Each row below holds a small network's activations on one input, seen along a few directions.
In each table, some parts of the input vary, and every possible input appears once, in random order.
A made-up example of a description, with smaller parts first: line(4) and (point or ring(9) or (values(3) and ring(5))).
Shared parts are said once, and a part with two or three values counts as separate values.

Other details of the inputs shift rows strongly along two fixed directions, in all tables alike. That doesn't count.

A family of inputs:
x1: [  6  -1 -11  -8  -2 -27   0  24 -13   0  11  -4]
x2: [-13 -15  46  20  -7  20 -20  -5  -9  12  16  -4]
x3: [ 44  35 -24 -77 -48 -42  71   8  -4  -9  -4  23]
x4: [-31  -5  23  45   1 -11 -21  14  -8  -5  27 -17]
x5: [ 34  -2 -31  19  52  58 -21 -17  31  29 -63   9]
x6: [-37  -3  34  36 -35  -6  -6  -7 -15 -12  32   6]
x7: [ 16  -7 -26  24  42  58 -29 -20  25  26 -41   5]
x8: [-66  -4  71  62 -55 -17   1  -2 -23 -36  68  -4]
x9: [ 14   4  -6 -26  46  -1 -13  -5  26  13 -16  -9]
x10: [  3  25  19  14 -25  -1  25 -11   5 -18  17   3]
x11: [ 29  15 -13  16  24  33 -13 -27  25  19 -43   9]
x12: [-21  -2  18  13  38  13 -37  -8  20   0  17 -16]
x13: [-73 -31  75  49 -36  12  -4  -4 -27 -27  55 -32]
x14: [-10  -5   3  47   9  47 -17 -16  15   5  -3  -1]
x15: [ 64   2 -72 -96 -15 -32  49  16  -7  18 -37  25]
x16: [-34 -14  19  24 -36 -16  11  11 -21 -14  42  -3]
x17: [ -1  -8  14 -65 -49 -35  56  17 -28 -18  21   1]
x18: [ 19  14 -20 -77   2 -71  43  20  -4 -25  20  -5]
x19: [-42   3  49  47  28   1 -25  -6  18 -16  31 -24]
x20: [-19  -5  14  55  28   1 -33  14   2   6   4 -20]
x21: [ 48  33 -37 -63 -23 -10  61   6   7  -4 -18  20]
x22: [-21   5  14  19 -29  27  -7 -15  -2 -13  34   4]
x23: [-10  12   6 -26 -39 -63  37  43 -33 -19  46  -5]
x24: [  6  -7 -13  -5 -14 -19   9   3 -10   6  -8   7]
x25: [-34 -24  41  33   4  27 -16  -9  -4   2  -2 -20]
x26: [-41   2  45  61 -34  22 -15 -22  -4 -15  40   0]
x27: [ -4   4   6  21  -6  15  19   0   6 -11   7   0]
x28: [ 26 -21 -24 -74  -2   0  20   2  -9  14 -36   8]
x29: [ 16  16  -1 -65  -7 -55  42  18  -1 -16  19  -5]
x30: [ 28   3 -36 -77 -49 -51  66  28 -19  -5   3  18]
x31: [ -7   6  17  16 -16 -12   9  -4   1  -6   2  10]
x32: [ -9  30  20 -29 -72 -35  70  16 -21 -39  57   5]
x33: [  7 -15 -31 -15  64   9 -49 -11  18   7 -13  -4]
x34: [ 12 -14 -12  21  19  10 -13  -7  10  18 -34   2]
x35: [ 30  -9 -34 -39   0 -20  14   8  -6  19 -33  18]
x36: [ 13 -30 -42  15  36  50 -45 -15  17  38 -55  10]
x37: [-60   7  32  79 -15   1 -35   4 -27 -23  48 -18]
x38: [-41  -1  33  57 -23  42 -19 -18  -3 -15  41  -5]
x39: [ 70  41 -80 -97 -10 -62  59  27  -6  -1 -48  19]
x40: [ 18   7  -9  -4  65   7 -24  -9  35  16 -32 -14]
x41: [-50  14  61  60 -46   8  18  -5  -9 -38  67 -10]
x42: [ 5 -2 34  2  0  4  2  2 -3 11 -5 -4]
x43: [ 22  -3  22  -3  17  12  -1  -3   9  18 -26   0]
x44: [ -8 -12  -3  37  14  39 -48 -24  10  19 -22  12]
x45: [ 28  -7   5  -8  26  26 -16  -9  10  32 -39   8]
x46: [  2   5  34 -67 -67 -51  52  26 -38 -16  49   9]
x47: [ 20   1 -18 -17  -4   4  -2  -9   6   7 -26  20]
x48: [ -2  12 -24  34  23  20 -39   1   1   6 -22  -3]
x49: [-13   8   6 -52 -16 -72  35  18 -17 -39  56 -13]
x50: [ -1 -10 -18   3  19  -2 -28  17  -6  17  -4  -5]
x51: [ 24  -3 -32 -13   5  -4  23   6  10  11 -34   2]
x52: [ 22 -24 -36   2  35  27 -39 -13   8  35 -48  15]
x53: [ 17  19 -10 -18 -17   9  16 -13   4  -3  -5  16]
x54: [ 10 -21 -24  10  15  17 -28  -9   4  24 -32  10]
x55: [ 24  -5 -31 -17   5  -2  17   6   4  14 -32   6]
x56: [ 22  21 -34  25  37   4 -18   4  15   6 -41  -5]
x57: [-30  22  34   0 -69 -14  47   9 -22 -39  72   2]
x58: [ -5 -15   1  33   4   5 -19  -3  -1  12 -17   2]
x59: [ 17  14 -18 -32 -28  -2  17  -8   0  -2   0  18]
x60: [ 20  19 -36  35  48  25 -37  -1  19  16 -53   0]
x61: [-42 -17  20  53 -13  48 -27 -11  -4  -6  38  -4]
x62: [-14 -25  20  -9  -4  21  -2  -5  -9   2  -4 -13]
x63: [-17  -1  13 -23  10 -16 -12   3   3  -7  32  -9]
x64: [ -6  -5   9  48  24   0 -27  11   7   7  -8 -17]
x65: [ 31   7 -20 -24   2  -5  12  -7  10   9 -36  19]
x66: [-47 -15  35  56 -24  32 -13  -7 -12 -19  56 -12]
x67: [ 17  -4 -25   2  75   3 -33 -12  30   6 -36 -12]
x68: [ -2  -9 -20 -16  50  -8 -31  -7  11  -5   0 -11]
x69: [ 32 -13 -14 -21  38  31   4  -9  20  22 -69  -4]
x70: [ -8   5  -5 -60  -5 -64  26  17 -16 -31  45  -8]
x71: [ 11   6 -41  29  52  41 -61 -10  13  23 -46   4]
x72: [ -8  -2  44  -1 -18  -6  10   5 -13   5  17  -3]
Description of these inputs: line(6) and (values(2) or line(4) or ring(6)).
Start at x48 and move only the line(4) part, one step at a time. The first step leads to x1. Which rows follow, in order?
> x12, x68
Change only the line(4) part in x40. List by row number the other rows that result.
> x18, x20, x60
List by row number the other rows that have the line(6) part in common with x13.
> x3, x4, x14, x16, x21, x24, x29, x39, x49, x65, x72
Change only the ring(6) part in x61. List by row number the other rows that result.
> x22, x36, x44, x52, x59
Start at x57 and move only the ring(6) part, one step at a time. The first step leads to x26. Which rows follow, in order?
> x6, x35, x30, x7

A family of inputs:
x73: [-57 -13  68 -13 -45 -59  12  27 -42 -36  93 -23]
x74: [ -6   2 -19 -49 -13 -38  26   6  -8 -30  36   1]
x75: [-12  -4  14  37  10  30   6 -11  17  -7   1 -10]
x76: [-26 -27   9  61  21   5 -44   5  -6  19 -11 -14]
x77: [ -4  28  -2  35 -29  -1  10   7  -5  -6  -1   7]
x78: [ -6  23  20 -50 -39 -52  33  16 -14 -23  60   6]
x79: [ 52  24 -58 -37  30  21  18 -17  31   8 -44  15]
x80: [ 22  -3  15 -40   5 -19  17  11   0   6 -18  -6]
x81: [-16  10 -15 -21 -38 -60  17  27 -29 -20  39   9]
x82: [ -6 -28  -9   0  40  10  -9  -7  12  13 -17 -15]
x83: [ -6   4   9  54 -13   9   2   6  -1   1  -3   1]
x84: [ 54  -8 -23 -87  33 -35  24  15  10  28 -51   0]
x85: [-12  19 -12 -33 -31 -27  33   7  -9 -37  51   3]
x86: [ 42  20  -9   0  46  40 -18 -25  35  30 -65   1]
x87: [-51   8  18  72 -31  -5 -33   4 -19 -22  57  -4]
x88: [-31 -52  15  32 -42  79 -26 -12 -24  26   4   9]
x89: [ 27   9  13 -13  16   8  15  -1  14  14 -24  -2]
x90: [ 16  -2 -38 -29   4 -35  -2  24 -18   3 -18   3]
x91: [  0   3   2 -49 -32 -41  61  22 -15 -28  22  -5]
x92: [ -5   9  24  49  39  47 -47 -32  20  13  -8  -4]
x93: [ 18 -29  16  14 -18  73 -21 -55  16  40 -57  32]
x94: [ 12  22 -11  11   8  28  10 -14  22  -2 -17  -4]
x95: [-46 -18  47  53  40  24 -74 -16  10   2  31 -17]
x96: [-24 -25   2  12  31   9 -28  -4   0 -12  14 -17]
x97: [  1  23 -15  44  -7  14 -16  -7   0  -1  -1   9]
x98: [ 67   7 -61 -54  16 -26  32  22   4  22 -73  22]
What is each input in this table made of?
> values(2) or (values(3) and ring(8))
Start at x95 and move only the ring(8) part, one step at a time. The first step leads to x73. Which rows follow, in order?
> x84, x80, x89, x86, x92, x78
Change only the values(3) part in x80. List by row number the other rows that result.
> x91, x98

A family of inputs:
x99: [ 48  -8 -41 -39  37  31  -7 -17  25  32 -61  16]
x100: [ 34  -2 -16 -33  26  22  -3 -12  17  20 -41   6]
x101: [  8  25 -10 -24 -38 -19  36   5  -8 -18  17  12]
x102: [-38  -7  21  89   7  36 -51 -10  -1   0  12 -11]
x103: [-14  -8  -8  29  76   9 -60 -10  24   5  -6 -23]
x104: [  2   5 -14 -36 -36 -18  35   5 -12 -15  21  10]
x105: [  6  -8  -5 -32 -17 -23  17  15 -15   2   6   6]
x106: [  6   3   6 -22 -16 -26  26  17  -8  -5   4  -4]
x107: [ 34  -4 -51 -20  27  12 -12  -1  10  23 -50  12]
x108: [-13   6  20  44   1  21 -12 -14  10  -2   4  -2]
x109: [  0  17   6 -15 -35 -42  38  20 -18 -17  20   3]
x110: [-47 -25  49  56   0  13 -33  -4 -11  -1  26 -16]
x111: [-25   7  43   2 -34 -16  26   6 -14 -24  47  -9]
What is each input in this table made of?
> point or (values(2) and ring(6))
Change only the values(2) part in x111. List by row number the other rows that result.
> x106
Change only the ring(6) part in x109. List by row number the other rows that result.
> x102, x105, x106, x107, x110

A family of inputs:
x112: [ 10 -61 -16 -47  24  27 -18  -1  -3  41 -29   1]
x113: [ 34  19 -38 -30 -30   0  55  15   0  -1 -16   9]
x114: [ 48  26 -46 -48 -35 -32  44  16  -7  11 -26  32]
x115: [ 29  10 -35 -21   8  14  17 -18  17   3 -19  17]
x116: [-47  17  13  -7 -34 -54   6  24 -33 -40  82 -11]
x117: [ 34  -6 -15 -18  34  48 -12 -35  27  25 -54   9]
x118: [-47   1  37  81 -47  17  -4   8 -23 -15  51   0]
x119: [-28  -9  47  38  39   2 -36   4  11   4  21 -25]
x120: [  3  21  -4 -36  -4 -39   3  19 -13 -20  43  -7]
x121: [ 23  -1  -5  19  15  36 -31 -21   8  36 -56  18]
x122: [-16 -18  28  38  55  -1 -30   1  12   6 -10 -26]
x123: [  9   5 -17  18  14  43   0 -19  24   3 -16   6]
x124: [-31  -8  43  37 -11  44 -10 -25   1 -11  13  -6]
x125: [ -6  -2 -34   5  42  -8 -31   6   7  -7 -14  -6]
x126: [  5 -15   9  22  14  33 -38 -36  21  23 -32   9]
x127: [-41 -25  30  60  40  -4 -40   1   6  -9   9 -34]
x128: [ 21  10  -8 -15  55   2 -31   2  22  22 -20   0]
x129: [ 18  17 -23 -45 -49 -48  49   6 -10 -14  13  22]
x130: [-27 -10  -2  14  10 -35  -6  14 -11 -24  21 -23]
x131: [ 55  22 -24 -78 -53 -32  68  23 -20   2 -27  28]
x132: [-47   4  61  16 -88 -12  47  16 -36 -35  67 -14]
What is each input in this table made of?
> point or ring(8) or (values(2) and ring(6))
Change only the ring(6) part in x126. List by row number the other rows that result.
> x117, x121, x124, x131, x132
Change only the values(2) part in x124. List by row number the other rows that result.
> x123
Change only the ring(6) part in x114. List by row number the other rows that result.
> x113, x115, x118, x123, x129

A family of inputs:
x133: [ 39   8 -34 -59 -26 -33  48  19 -13   6 -20  21]
x134: [-19 -11  15   8  -9  13  -5  -9  -2  -7  23   1]
x135: [-21   2  20  61  22  26 -32 -14  13  -1   5 -11]
x136: [-23  -1   3   6 -34 -19   7  14 -24 -18  37   0]
x137: [-25 -21  33  -4  17 -29  -1  17  -8  -9  22 -27]
x138: [ 36  29 -11 -53 -19 -41  52  18  -3  -9  -7   8]
x139: [-17 -19  11  75  26  54 -53 -19  11  25 -30  -4]
x140: [-16   3   0  41  19  15 -28 -10  12  -6   7  -8]
x141: [ 41  10 -22 -68 -13  -9  44   0   6   9 -26  15]
x142: [-27  19  24   4 -39 -37  27  11 -19 -36  56  -5]
x143: [-30  18  15   0 -37 -37  24  18 -19 -36  66  -7]
x144: [ 53  -4 -39 -10  34  30 -13  -5  19  44 -81  17]
x145: [-27 -11  25  29  -4  25 -20 -18   0  -4  19  -6]
x146: [ 43  -8 -17   0  53  56 -30 -28  36  42 -75   7]
x147: [-27  -5  17  17 -39 -15   6   9 -24 -14  31  -1]
x148: [-25 -18  10  18  50 -14 -55   5   3   3   9 -20]
x149: [ 57  21 -45 -34  40   8   9  -5  29  22 -67  12]
x150: [ 32   7 -43 -66 -29 -38  45  23 -14  -3  -9  19]
x151: [-23  -5  13   0 -13   9  -4  -7  -7 -11  34  -5]
x152: [-19 -13  25  35   2  36 -21 -21   5   5   7  -4]
What is each input in this table made of?
> values(2) or (values(3) and line(6))
Change only the values(3) part in x142. List by row number the other rows that result.
> x145, x147
